Look-ups in named tables: a row name and a column name give one cell, copied from the table.

Bugig =
cols = Soz, Kamutub, Volomir, Kovo, Dodedid, Rik, Nel, Gelaz
Nukibeb: [0.63, 1.53, 6.32, 0.61, 6.70, -6.20, 3.12, 1.20]
Baz: [-0.41, 1.14, -2.21, 1.10, -1.14, 2.34, -2.06, 2.79]
Gire: [2.63, -2.48, 6.09, -3.65, -2.62, 4.71, 2.04, -6.26]
Dat: [0.32, -0.19, -0.91, 4.49, -2.23, -3.71, 4.20, -2.15]
Navo: [2.91, -2.46, 5.99, -3.63, -2.58, 4.73, -0.67, -6.28]
Begi: [3.00, 1.85, -1.20, 3.44, 1.01, 4.75, -3.18, -5.70]
Sibelo: [-0.98, 1.78, -2.25, -0.35, 0.31, 2.10, -3.08, 4.26]

Dodedid of Navo = -2.58
Soz of Baz = -0.41
Kamutub of Nukibeb = 1.53
Nel of Navo = -0.67
Kamutub of Begi = 1.85
Kovo of Dat = 4.49
Gelaz of Baz = 2.79
Gelaz of Begi = -5.70
Soz of Nukibeb = 0.63
Kamutub of Dat = -0.19
Row with the largest Kamutub: Begi

Gikos =
         Duni  Dufetik  Kidoki  Ginu
Mibino    0.6      0.7     1.1   0.3
Nudut    -7.3      3.4     0.7  -0.8
Dopinib   0.1      1.8    -0.1   4.9
Doda      0.4      1.9    -1.6  -2.5
Tup      -5.7      4.9     1.8  -4.5
Fumomos  -3.3      3.3     1.1  -6.6
Sepure   -2.7      1.1    -0.9  -2.3
Zakimu   -1.5      1.8     3.1  -2.2
Zuz      -5.0      8.1    -2.9  -5.6
Mem      -3.6      3.9    -0.2  -2.0
Dilara   -1.7      3.6     1.6  -3.0
Murok    -1.3      4.2    -1.6   0.0

Ginu of Zakimu = -2.2
Kidoki of Tup = 1.8
Duni of Zuz = -5.0
Duni of Murok = -1.3
Dufetik of Doda = 1.9
Ginu of Nudut = -0.8
Dufetik of Zakimu = 1.8
Duni of Mibino = 0.6
Ginu of Mibino = 0.3
Dufetik of Sepure = 1.1
Kidoki of Mem = -0.2
Kidoki of Doda = -1.6
Duni of Dilara = -1.7

Nom:
fields: Leleve, Dut, Dufo, Pul
Zer: [358, 410, 475, 384]
Gulivu: [388, 490, 738, 368]
Pom: [417, 702, 395, 588]
Rol: [362, 293, 555, 321]
Muden: [490, 257, 423, 418]
Bava: [416, 493, 492, 518]
Danipek: [414, 455, 537, 515]
Zib: [628, 399, 91, 670]
Bimi: [438, 399, 540, 455]
Ririzi: [607, 402, 493, 443]
Sesim: [787, 375, 502, 494]
Zesak: [388, 770, 383, 740]
Vuvo: [291, 456, 371, 559]

Leleve of Sesim = 787
Leleve of Danipek = 414
Leleve of Rol = 362
Pul of Bava = 518
Leleve of Zesak = 388
Dut of Vuvo = 456
Leleve of Zib = 628
Pul of Gulivu = 368
Pul of Ririzi = 443
Dufo of Gulivu = 738
Pul of Danipek = 515
Leleve of Vuvo = 291
Pul of Bimi = 455
Dut of Rol = 293
Dufo of Bimi = 540
Dut of Zib = 399
Dufo of Zib = 91
Dufo of Rol = 555
Row with the largest Pul: Zesak

Table Vem
cols = Tagu, Tila, Zev
Milapi: [127, 168, 129]
Dezinif: [93, 174, 126]
Dup: [99, 112, 136]
Bugelu: [75, 191, 119]
Fonata: [157, 167, 138]
Taru: [30, 198, 156]
Negebip: [121, 99, 119]
Gavoki: [129, 96, 142]
Lepesa: [96, 86, 139]
Semotu: [124, 140, 116]
Buris: [158, 73, 110]

Zev of Taru = 156
Tagu of Negebip = 121
Zev of Negebip = 119
Tila of Gavoki = 96
Tagu of Milapi = 127
Tila of Bugelu = 191
Zev of Semotu = 116
Tagu of Lepesa = 96
Tagu of Buris = 158
Tila of Taru = 198
Zev of Bugelu = 119
Zev of Buris = 110
Tagu of Gavoki = 129
Tagu of Dezinif = 93

Togerup:
	Bos	Noz	Daf	Govuz	Dafes	Kep	Mufori	Mil	Sanivoz
Poz	25.07	38.53	71.26	22.30	67.48	36.99	65.69	25.58	77.81
Kuv	47.71	54.24	62.51	35.13	58.19	19.72	58.27	59.38	63.76
Dezem	57.76	40.68	51.02	62.76	32.89	60.33	43.88	40.32	50.02
Bebus	29.50	37.73	33.67	30.98	51.71	40.62	42.92	26.53	38.66
Laburan	53.72	45.88	59.04	48.44	35.98	44.01	43.90	54.43	57.20
Suvoro	53.60	55.76	52.21	35.44	33.07	6.29	37.91	71.08	48.45

Laburan, Daf -> 59.04
Bebus, Mufori -> 42.92
Kuv, Govuz -> 35.13
Suvoro, Kep -> 6.29
Poz, Mufori -> 65.69
Kuv, Dafes -> 58.19
Poz, Sanivoz -> 77.81
Bebus, Dafes -> 51.71
Poz, Dafes -> 67.48
Laburan, Mufori -> 43.90
Laburan, Sanivoz -> 57.20
Suvoro, Dafes -> 33.07
Bebus, Kep -> 40.62
Poz, Govuz -> 22.30
Suvoro, Noz -> 55.76
Dezem, Bos -> 57.76
Dezem, Mil -> 40.32
Kuv, Daf -> 62.51
Bebus, Govuz -> 30.98

